A small network was shown many inputs. Here are its activations along a few directions, one row for each input.
In each table, some parts of the input vary, and every possible input appears once, in random order.
Descriptions start from the smaller parts, as in this example, which fits no table here: one of 2 separate values, together with either a single point or one of 11 places along a line or (one of 4 places along a line, together with one of 5 places around a ring).
Shared parts are said once, and a part with two or three values counts as separate values.
In the rows, zero is written as 128.

Table:
x1: [127 154 111 160 127 116 130 149  82 116 127 128 121  85 107 149 138]
x2: [205 115 189 143 108 149 160 115 135 130  77 132 127 101 214  90 120]
x3: [111 118 126 138 124 111 134 113 146 107 144 139 137 140 100 143 122]
x4: [120 147 106 101 151 141 136 136 153 145 138  95 139 131 105 140 117]
x5: [119 138 116 114 135 116 114 114 154 125 140  92 118 137 110 115 132]
x6: [115 149 109 108 129 122 140 126 149 136 140  89 118 124 114 134 138]
x7: [136 139 111 160 128 120 108 108  92  85 129 147 118 115 105 128 133]
x8: [128 148 105 129 123 121 140 123 135 148 111  80 112 113  96 130 149]
x9: [103 126 105  96 129 126 107 132 172 144 118 121 136 148 106 133 130]
x10: [167  85 212 117 120 181 142 134 105 143 106 139 129 138 201 117 127]
x11: [126 140 111 159 122 124 108 134  96  94 125 130 127  89 105 139 131]
x12: [ 98 124 103 141 133 117 107 134 109 113 129 179 139 147 123 153 122]
x13: [165  77 202 118 120 180 128 147 108 165 104 153 140 150 202 123 142]
x14: [113 152 126 125 151 110 127 159  96 113 149 153 133 111 112 144 120]
x15: [124 152 101 123 145 132 135 130 143 149 144  80 130 124 116 142 125]
x16: [122 158 121 136 143 108 123 150  93 106 159 141 125 100 122 144 127]
x17: [103 128 114 105 133 125 124 125 159 131 125 100 129 144 104 125 125]
x18: [125 151 103  99 158 128 115 144 157 172 133 117 142 144 105 141 121]
x19: [ 97 127 111 150 135 116 122 126  97 101 135 158 131 142 122 145 117]
x20: [180 102 214 126 122 172 133 123 104 138 115 133 110 128 209 111 124]
x21: [129 126 100 132 119 130 128  89 144 115 111  94 112 140  95 115 147]
x22: [104 137 125 143 147 105 109 149  98 112 140 149 133 124 114 138 113]
x23: [120 120 123 127 130 104 112 119 156 121 142 163 142 148  98 142 126]
x24: [102 145 112 128 140 111 119 171 103 135 136 166 142 116 119 163 125]
x25: [136 124 118 161 110 114 129  99 136 102 129 121 126 113  88 137 140]
x26: [193  67 176 137  79 161 161 127  98 156  98 136  87  86 194 107 104]
x27: [105 119  99  99 129 128 116 110 168 133 120 134 130 172 109 129 135]
x28: [102 130 111 127 134 119  97 156 118 112 133 169 147 121 117 153 118]
x29: [115 148 120  93 145 117 136 133 151 144 134 105 122 139 102 125 131]
x30: [149  77 175 125 106 165 163 152 145 162 123 176 156 122 208  75 140]
x31: [168 108 191 121  78 153 170 132 104 151  97 136 156 148 209  91 108]
x32: [104 121 107 109 132 127 133 103 155 120 126 113 122 167 107 122 131]
x33: [141 152  97 134 138 137 133 125 136 150 119  74 126 109  95 135 135]
x34: [112 143 120 155 140 104 105 140  94 105 150 137 126 112 124 138 119]
x35: [109 134 107 152 127 121 116 114 100  83 149 149 126 127 129 143 123]
x36: [160 100 188 143 110 151 169 130 134 146 131 153 123 105 217  63 123]
x37: [116 147 112  84 142 118 120 141 163 158 128 125 130 144 104 132 135]
x38: [136 138 113 125 129 121 113 109 146 127 115  85 115 121  89 108 142]
x39: [114 124 120 159 118 103 133 106 136 111 150 124 127 133 111 145 129]
x40: [120 131 109 118 134 118 123  93 150 114 141 104 112 160 113 112 137]
- Changing only one part turns x40 into x27. The same change can be made to x36. Which row results? => x30
- Describe the family of inputs behind these rows. => one of 4 places along a line, together with either one of 2 separate values or one of 8 places along a line
- A walk changes only the place on the line of 8. It starts at x15 and steps to x6. List the rest of the walk in order. => x5, x40, x39, x35, x34, x16
- Which other rows agree with x7 in the place on the line of 4? List them by row number. => x1, x2, x8, x11, x21, x25, x26, x33, x38
- Which other rows does x36 become when the choice among 2 separate values takes its other values? List them by row number. => x20

Table:
x41: [126 137 123  84 144 142 131 143 192 194 117  83 143 162 130 128 128]
x42: [158  60 215 105 102 174 159 140  89 150 112 172 125 131 234 107 112]
x43: [199  91 207 146  94 160 170 106  81 115 112 149 109  96 218  78 123]
x44: [105 156 105 111 162 123  94 170  95 114 145 176 137 120 117 149 119]
x45: [111 116 118 118 136 112 110 119 163 125 134 162 142 162 111 137 128]
x46: [122 168 116 166 153 117 105 143  88  91 148 123 119  81 111 158 129]
x47: [ 88 133 112 114 132  96 131 146 129 109 157 170 151 137 120 146 115]
x48: [136 120 113 164 119 118 115  97 141 116 120 118 111 120  80 130 143]
x49: [132 133  89 133 123 128 131  99 121 108 123  90 110 133  96 115 135]
x50: [113 132 101 107 130 128 112 130 151 138 117 124 154 182 118 131 126]
x51: [133 153 129 123 120 134 145 121 179 177 103  46 113 111 107 112 149]
x52: [113 137 109 164 122 104 134 122 107  99 147 122 121 100  94 145 128]
- Changing only one part turns x47 into x52. The same change can be made to x41. Which row results? => x51
- Describe the family of inputs behind these rows. => one of 2 separate values, together with either a single point or one of 5 places along a line
- Which other rows does x42 become when the choice among 2 separate values takes its other values? List them by row number. => x43

Table:
x53: [ 84 121  58 115 120 145  94  73 180 135  96  67 105 153  40 112 168]
x54: [158 176  96 152 139 119 147 142  67  86 130  96 123 106  84 155 132]
x55: [154 105 187 154 105 131 128 115  67  53 147 152  96  87 131 148 127]
x56: [149 102 175 107  84 140 162 162  93 162 108 139 150 109 205  67 110]
x57: [ 85 160  99 135 153  72 129 173 100  70 150 149 168 116  94 175  80]
x58: [ 87 172  92  96 167  96 121 158 156 112 158 140 168 121  77 167  94]
x59: [159  93 192 141  88 122 152  95  71  76 150 163 136  77 197 129 139]
x60: [131 139  60 117 141 148 144  67 164 123 123  54 101 180  45 103 144]
x61: [107 100 123  85 120 136 163  48 190 153 131  43 104 159 160  89 153]
x62: [174 144 133 210 138 105 124 104  61  78 128 176 100 104 109 132 118]
x63: [170 124 185  56 137 200 111 149 148 198  95 129 152 161 210 106 131]
x64: [131 130 140  97 153 160 164 110 149 151 151  86 108  89 169 112 144]
x65: [113 170  65 191 155 103 109 154 111  77 150 134 121 109 111 142 135]
x66: [ 74 146  76  72 183 106  93 188 143 154 171 176 144 141  65 195 122]
x67: [184  72 223 153  61 130 151 143  84 137 109 206 168 107 206  82 121]
x68: [209  61 221 116  94 171  99 132  69 129  94 222 163 138 220  96  99]
x69: [115 158 116 204 125  95  91 116  91  44 160 202 124 116 143 132 144]
x70: [145 192  92 115 152 135 121 115 117 147 139  88 120 109  77 114 131]
x71: [ 48  90  28  66 155 125 100 119 183 141 162 143 125 208  57 168 137]
x72: [ 91 140 150 156 139  71 122 141  83  30 158 221 160 124 114 167  84]
x73: [126 154  98 158 141 100 103 159  90 100  91 120 107  72  63 160 136]
x74: [163 103 180  43 112 162 127 104 200 186  66  87 145 231 188 107 141]
x75: [123 113 150 100  78 141 173  83 208 193  94  57 122 190 167 104 143]
x76: [129 192  76 115 163 101 108 151 161 107 156 128 132 105  78 134 135]
x77: [157 129 153 155 116 101 161 135 104 140 134  88 135  70 178 135 132]
x78: [130  87 158  68 110 138 174  95 200 191  86  97 112 193 173  44 122]
x79: [183  99 179 129 117 179 115 167 100 174  87 138 160 147 220 121 120]
x80: [ 95 144  36 140 130 116 101  81 205 117 146  83 129 177  76 106 160]
x81: [107 157  81 160 168 155  92 136 148 151 105 105 101  91  57 145 162]
x82: [ 67 125 143 128 141  83  86 166  65  77 177 251 150 149 110 187 120]
x83: [173  79 197 171  64 152 166 128  88 115 116 190 136 102 197 126 116]
x84: [141 148 168 105  95 164 165 139 162 199 119  93 140 119 184 122 141]
x85: [134 140 147 202 114  89  83 122  80  82  95 185 112  79  97 157 150]
x86: [145 132 141 168 129 132 138 151  95 109 137  72 102  85 111 160 132]
x87: [124 102 112 134 139 137 132  78 194 157 123  31  74 157  71 100 130]
x88: [150 108 152 126  90 145 173 151  98 150 110 126 116  96 187 102  92]
x89: [ 69 118  51  93 148  97 124  94 198 109 143 110 146 180  62 131  95]
x90: [131 150 138 131 146 146 112 124 145 171 147  61  98  91 106 119 132]
x91: [143 117 172 107 129 178 166 151 161 202 113 124 136 130 194  77 140]
x92: [ 64 127  74 150 183  95  93 197  92 133 163 186 131 141  88 191 109]
- Describe the family of inputs behind these rows. => one of 4 places along a line, together with one of 10 places along a line
- Changing only the place on the line of 4 turns x63 into x79. The same change can be made to x81. Which row results? => x73
- Changing only the place on the line of 4 turns x87 into x55. The same change can be made to x74. Which row results? => x68
- Which other rows does x70 become when the place on the line of 4 takes its other values? List them by row number. => x54, x60, x62

Table:
x93: [174 116 171 127 111 154 186 127 148 173 116  76 129 114 211  86 112]
x94: [135 125 140 129 120 128 171  76 149 111 140  69 119 156 180  96 120]
x95: [ 95 185  32 148 155  87 124  81 165  97 157  30  95 115  18 140 146]
x96: [115 125 116  73 130 122 124 116 201 161 115 133 146 189 120 107 134]
x97: [ 75 148  68 141 140  99  79 144 105  90 140 160 142 142  51 174 133]
x98: [ 99 109 119 117 137 118  91 153 115 116 138 213 159 170 122 156 115]
x99: [153  72 200 138  89 138 155 140  92 127 118 204 128  96 186 110 121]
x100: [118 115 164 123 138 133 134 159  92 119 152 170 143 121 185 149 106]
x101: [ 64 139  73 155 158  95  71 131 121  96 150 148 100 103  19 186 146]
x102: [197 116 197 159 113 171 132 169  42 131 108 171 129  70 198 121 119]
x103: [213 130 193 119 113 181 160 133 119 173  86  95 111  90 205  70 133]
x104: [ 99 156  63 107 132 111 108 108 187 141 116  69 136 170  40 142 151]
- Describe the family of inputs behind these rows. => one of 2 separate values, together with one of 6 places along a line
- Changing only the choice among 2 separate values turns x102 into x103. The same change can be made to x101. Which row results? => x95
- Which other rows does x96 become when the choice among 2 separate values takes its other values? List them by row number. => x98
